Look-ups in named tables: a row name and a column name give one cell, copied from the table.

Vov:
,Pekipu,Revig,Naponit,Kikona,Nadiv,Feneme,Ravafe,Veve,Fazodo
Vibid,-2.313,0.909,-0.161,-0.400,5.340,2.884,-2.410,7.351,0.223
Lozo,2.800,2.746,3.164,1.874,-7.122,2.771,-1.885,0.102,-1.515
Luf,-4.229,-2.780,-3.199,0.153,0.358,-0.584,2.409,-4.401,1.542
Rep,3.781,-1.729,-0.074,1.134,-3.590,-0.518,-1.183,-4.518,2.204

Luf, Revig -> -2.780
Luf, Pekipu -> -4.229
Luf, Nadiv -> 0.358
Lozo, Nadiv -> -7.122
Lozo, Pekipu -> 2.800
Vibid, Fazodo -> 0.223
Rep, Fazodo -> 2.204
Luf, Naponit -> -3.199
Lozo, Veve -> 0.102

Nes =
|  | Mifuzek | Mupi | Bozisu | Pak |
|---|---|---|---|---|
| Muza | 147 | 134 | 233 | 135 |
| Kasu | 176 | 90 | 115 | 131 |
| Tafa | 160 | 60 | 125 | 107 |
| Dep | 100 | 43 | 169 | 67 |
| Fakiba | 98 | 8 | 88 | 50 |
| Pomatu | 163 | 69 | 124 | 113 |

Dep, Mifuzek => 100
Fakiba, Mifuzek => 98
Tafa, Bozisu => 125
Dep, Pak => 67
Tafa, Mupi => 60
Pomatu, Pak => 113
Tafa, Pak => 107
Dep, Mupi => 43
Dep, Bozisu => 169
Fakiba, Mupi => 8
Muza, Mupi => 134
Kasu, Bozisu => 115

Table Rinud
         Kiku  Dom  Deru  Fadilin  Gog  Valefi  Mip
Tasited    -7    1   -11       -8   -9      -8  -15
Rolusad    -4   62   -27       -8  -17      -9  -74
Zun        -5   38   -20       -8  -11     -12  -68
Kag        -4   38   -21       -7  -12     -10  -63
Ves        -7   -6    -9       -7   -7      -8  -12
Ranodos    -6   17   -16       -8  -13      -6  -18
Vorivi      5   31   -32        0   -7      -6  -46
Zorisud    -9   24   -17       -9  -19      -2    5

What is the Kiku of Ves in Rinud? -7
What is the Mip of Kag in Rinud? -63
What is the Mip of Ves in Rinud? -12
What is the Fadilin of Vorivi in Rinud? 0
What is the Dom of Zun in Rinud? 38
What is the Dom of Tasited in Rinud? 1
What is the Gog of Ves in Rinud? -7
What is the Deru of Vorivi in Rinud? -32

Table Tano
,Firu,Fekidip,Fubube,Mugezem,Kefufup,Moluso,Zapefe,Nizo,Mir,Ket
Deg,55,53,31,37,54,36,34,44,46,40
Kipaso,46,44,44,52,39,41,50,40,40,60
Vav,49,51,52,50,48,41,45,40,45,52
Tira,39,35,59,47,41,41,51,45,40,33
Zikid,36,55,49,39,41,36,53,31,52,34
Nesim,51,41,65,35,44,44,51,38,59,51
Fel,34,59,45,51,38,34,41,42,32,46
Kavob,54,41,23,29,32,53,52,33,33,33
Vem,41,13,46,44,29,54,49,48,44,28
Muv,36,37,31,52,10,42,49,39,31,60
Lop,50,30,52,62,27,56,26,51,46,54
Zed,61,22,27,39,46,66,57,47,40,32
Fup,61,29,52,53,32,48,29,62,39,53
Gosukeg,76,56,51,38,54,61,35,40,46,22

Zed, Nizo => 47
Nesim, Zapefe => 51
Fel, Zapefe => 41
Tira, Mugezem => 47
Fup, Moluso => 48
Vav, Ket => 52
Tira, Fubube => 59
Vem, Fekidip => 13
Kipaso, Nizo => 40
Gosukeg, Zapefe => 35
Lop, Mugezem => 62
Fup, Kefufup => 32
Vem, Ket => 28
Muv, Mugezem => 52
Vem, Mugezem => 44
Kipaso, Fubube => 44
Lop, Moluso => 56
Zed, Ket => 32
Vav, Nizo => 40
Nesim, Mir => 59
Which row has the largest Zapefe? Zed

